A small network was shown many inputs. Here are its activations along a few directions, one row for each input.
In each table, some parts of the input vary, and every possible input appears once, in random order.
A made-up example of a description, with smaller parts first: line(4) and (point or ring(9) or (values(3) and ring(5))).
Shared parts are said once, and a part with two or three values counts as separate values.
In the rows, 128 means zero.

Rows:
row 1: [113 139  82  78 146 119 162  79 155 132 108  98 174]
row 2: [128 125 136 154  89  48 140 192 130 114 100 133  96]
row 3: [162 126 172 163 154 213  80 109  76 124 187 151 120]
row 4: [113 116 122 116  95  61 204 119 153  85 134  98 199]
row 5: [162 118 154  95 109 146 124  53  92 146 151  59 180]
row 6: [124 125 137 183 131 131 166 182 144  64 184 184 133]
row 7: [120 117 103 167 144 138 152 163 161  98 160 198 129]
row 8: [109 107  87 102 109  67 189  98 171 118 110 111 194]
row 9: [124 139 156 114 120 141  71 140 106 174  82 102  65]
row 10: [119 148 102 140 182 188 119 143 142 111 158 187 112]
row 11: [122 142 105 111 144 104  96 153 129 163  76 135  71]
row 12: [118 140 133  80 119 154 141  66 134 145 119  66 166]
row 13: [118 148 151 145 159 222  97 126 116 124 162 157 105]
row 14: [122 115 102 139 104  53 126 172 148 149  78 146  91]
row 15: [168 116 177 132 113 134  53 128  64 174 110  94  83]
Question: Changing only one part turns row 13 into row 9. The same change can be made to row 7. Which row results?
Answer: row 14
Question: What is each input in this table made of?
Answer: values(3) and line(5)

Rows:
row 16: [131 124 126 111 124 129 136  98 126 133 130 106 154]
row 17: [121 129 116 140 133 119 140 149 142 114 131 152 124]
row 18: [131 126 129 108 112  99 124 117 122 147 100  96 128]
row 19: [128 129 130 111 127 140 141  96 127 125 138 104 159]
row 20: [124 126 120 141 122  96 132 161 136 124 114 145 109]
row 21: [120 126 121 142 124 110 136 155 142 120 122 148 116]
row 22: [121 129 122 144 137 138 149 139 141 101 152 154 140]
row 23: [124 124 118 144 134 127 143 142 141 110 144 155 134]
row 24: [152 141 172 151 157 218  46 134  76 155 150 147  66]
row 25: [128 128 124 107 123 121 132 105 128 138 117 103 143]
row 26: [127 126 129 109 114 112 129 112 127 143 108  99 135]
Question: What is each input in this table made of?
Answer: point or (values(2) and line(5))
Question: Change only the line(5) part in row 17. List by row number the other rows that result.
Answer: row 20, row 21, row 22, row 23

Rows:
row 27: [117 126 141  88  91 115 184  54 134 113 137  53 216]
row 28: [150 151 187 100 137 232  39  78  65 188 124  67  87]
row 29: [ 90 169  92 108 171 166 109 144 156 143  94 157  79]
row 30: [152 114 141 191 131 126 112 185 112 105 172 195  93]
row 31: [106 136 117  89 138 166 188  67 158  91 168  99 216]
row 32: [115 128 121  65  75  24 164 107 136 152  54  31 154]
row 33: [137 135 183 171 131 168  74 173  86 123 144 148  71]
row 34: [115 136 133 177 134 144 167 181 150  66 172 186 132]
row 35: [137 116 111 182 143 130 159 170 144  78 177 203 141]
row 36: [168 126 170 129 150 196  44  99  65 175 136 120  85]
row 37: [111 112  82 143 123  56 135 186 165 143  80 176  90]
row 38: [146 146 192 124 141 209  52 110  71 164 132 102  75]
row 39: [130 134 163 185 122 139 120 196 117  94 167 177  84]
row 40: [137 109  99  71  85  11 155  96 131 164  58  49 164]
row 41: [134 103 101 122  83   5 143 158 147 145  64 110 117]
row 42: [159 115 161 176 140 154  66 162  80 135 149 165  80]
row 43: [112 149  71 114 180 152 100 133 151 154  99 174  88]
row 44: [128 116  96  95 148 153 179  56 153 103 172 116 225]
row 45: [172 132 165 105 146 218  30  67  59 199 129  85  96]
row 46: [139 107 119  93 101 102 175  43 129 125 142  70 226]
row 47: [ 98 138 110 142 152 165 194 125 172  67 182 159 177]
row 48: [111 122 123 117  73  18 152 170 153 133  59  92 108]
row 49: [119 119  89 147 162 152 185 114 167  79 186 177 186]
row 50: [ 88 131 104 137 114  69 144 198 171 131  76 159  80]
Question: Changing only one part turns row 46 into row 27. The same change can be made to row 40. Which row results?
Answer: row 32
Question: What is each input in this table made of?
Answer: values(2) and (line(4) or line(8))
Question: Change only the line(4) part in row 29. List by row number the other rows that result.
Answer: row 32, row 48, row 50
Question: Change only the values(2) part in row 39. List by row number the other rows that result.
Answer: row 30

Rows:
row 51: [113 122 109 145  95  40 155 171 147 135  73 132 103]
row 52: [132 109 142 168  93  74 134 209 144 110 121 154  89]
row 53: [170 125 189 160 134 227  43 102  59 157 170 130  99]
row 54: [127 117 125  63 115  99 123  65 122 166  68  41 164]
row 55: [160 121 189 157 146 181  72 141  69 141 167 141  80]
row 56: [ 99 171 103 102 192 233  84 120 135 159 118 151  85]
row 57: [105 154  80 113 180 167 125 118 171 131 118 173 102]
row 58: [156 126 151  80  87 116 158  45 104 135 140  25 202]
row 59: [109 126  93  78 103  46 131 123 146 170  61  97 122]
row 60: [104 114 126 144 119 127 221 104 164  50 199 146 229]
row 61: [115 120  65 144 155 112 193 148 180  81 158 184 175]
row 62: [146 131 162 181 120 114  98 190  94 100 141 162  86]
Question: What is each input in this table made of?
Answer: line(4) or line(8)
Question: What sort of input is row 60?
Answer: line(4)

Rows:
row 63: [ 99 148  94 121 144 129 121 161 165 143 102 164  80]
row 64: [149 126 153 164  99  89 125 185 116 107 134 137  93]
row 65: [107 114  88  99 102  52 221  99 181  96 123  98 220]
row 66: [141 112 121 149 126 109 118 172 133 138 121 161  92]
row 67: [127 114 135 155 129 157 138 119 133 102 171 144 156]
row 68: [126 121 149 160 109  96 124 184 113 121 128 147  97]
row 69: [140 123 173 122 108 142  99 100  95 149 116  96 126]
row 70: [157 116 144 110 124 146  98 102 103 166 123  98 123]
row 71: [128 138 132  90 145 155  92 103 111 153 103  96 126]
row 72: [165 129 176 125  97 126 104 115  86 136 136  74 123]
row 73: [112 135 110 130 148 118 112 173 141 125 101 159  96]
row 74: [119 113 102  64  81  43 176  76 144 144  75  45 185]
row 75: [114 135 113 121 161 166 141 123 143  99 151 149 156]
row 76: [102 148  97 112 157 179 149 111 167 117 152 154 140]
row 77: [148 135 132 110 128 142  92  92  96 161 118 105 127]
row 78: [105 114  85 109  89   4 193 148 179 120  74 108 159]
row 79: [112 146 100 128 161 175 154 113 151 110 144 147 147]
row 80: [143 113 125 141 140 157 146 121 135 112 171 152 153]
row 81: [123 131 118 132 163 153 146 112 135 101 162 152 148]
row 82: [134 133 112 141 144 153 140 112 128 107 166 158 157]
row 83: [142 124 172 121 107 133 104 114  83 150 130  84 127]
row 84: [124 120 150 161 110 105 120 170 125 120 114 159  95]
row 85: [136 133 138 101 147 142  98  92 104 156 115  99 117]
row 86: [127 121 152 151 123 144 152 133 115  96 178 137 158]
row 87: [120 130 115 141 150 105 118 162 134 127 112 161  87]
row 88: [115 150 117  81 141 167 101  90 135 172 104 101 109]
row 89: [125 148 120  98 145 164 106  93 120 165  97  94 116]
row 90: [141 116 155 125 114 145  90  99 102 156 123  91 126]
row 91: [126 120 153 152 124 153 148 120 127  95 164 149 156]
row 92: [132 132 109 150 130 105 112 162 126 132 116 168  96]
row 93: [109 145  97 137 148 127 125 164 150 136  95 157  87]
row 94: [125 113 131 164 115 108 110 169 131 128 121 153  95]
row 95: [150 127 156 155 114 137 153 135 118  82 184 128 154]
Question: What is each input in this table made of?
Answer: values(3) and (point or line(10))
Question: Changing only the values(3) part turns row 67 into row 90. The same change can be made to row 82. Which row results?
Answer: row 77
Question: Change only the values(3) part in row 68. List by row number the other rows that result.
Answer: row 83, row 86
Question: Change only the line(10) part in row 63. List by row number the other rows that result.
Answer: row 64, row 66, row 68, row 73, row 84, row 87, row 92, row 93, row 94

Rows:
row 96: [107 133 120 137 138 125 169 121 144  93 152 153 159]
row 97: [164 124 157  67 125 161  77  26  75 195 105  30 153]
row 98: [165 138 193  79 131 215  53  36  57 195 116  28 111]
row 99: [135 124 174 161 129 161  70 176  94 146 129 151  64]
row 100: [111 101 115 125  91  41 171 156 165 117  96 118 143]
row 101: [128 128 105 132 172 176 122 128 138 115 155 166 134]
row 102: [136 135 148  50 105 127 113  28  91 174  92  11 181]
row 103: [156 119 137 154 129 116 114 156 106 119 149 150 111]
row 104: [130 140 160 159 155 209  96 132 110 117 183 175 100]
row 105: [105 130  80 103 106  45 163 149 180 139  69 125 117]
row 106: [141 139 158 172 136 201  88 147 106 121 165 163  97]
row 107: [126 151 136 144 146 164  63 168 108 169 105 155  36]
row 108: [116 117  98 138 100  82 195 130 172  97 131 128 177]
row 109: [103 124  81 107 138 109 200 125 186  98 135 135 181]
row 110: [106 145  99 117 126  79 129 155 148 139  73 135  95]
row 111: [130 114 111 130  95  48 188 150 157  98 131 116 157]
row 112: [105 118 100 126 119  91 205 116 173  96 149 141 181]
row 113: [118 132 118 150 119 116 159 135 141  95 134 140 155]
row 114: [142 121 123 162 133 150 119 135 123 116 149 161 131]
row 115: [113 116 135 138 111  75 137 162 133 116  99 129 121]
row 116: [131 122 125 150 152 158 128 120 125 113 168 174 134]
row 117: [129 134 103 132 142 112  91 156 127 162  89 155  70]
row 118: [136 106 140 151 126 109  98 163 113 139 114 150  97]
row 119: [127 145 139 142 175 226  90 139 123 119 170 166  99]
row 120: [132 129 132 142 115  83 154 155 126  97 134 128 135]
row 121: [131 120 124  34  80  93 144  25 118 177  92   4 206]
row 122: [156 137 171 163 132 169  85 168  89 125 163 152  77]
row 123: [105 139 100 119 157 143 164 129 157  95 138 145 158]
Question: Changing only one part turns row 114 into row 106. The same change can be made to row 118. Which row results?
Answer: row 99
Question: What is each input in this table made of?
Answer: line(4) and (point or line(6))
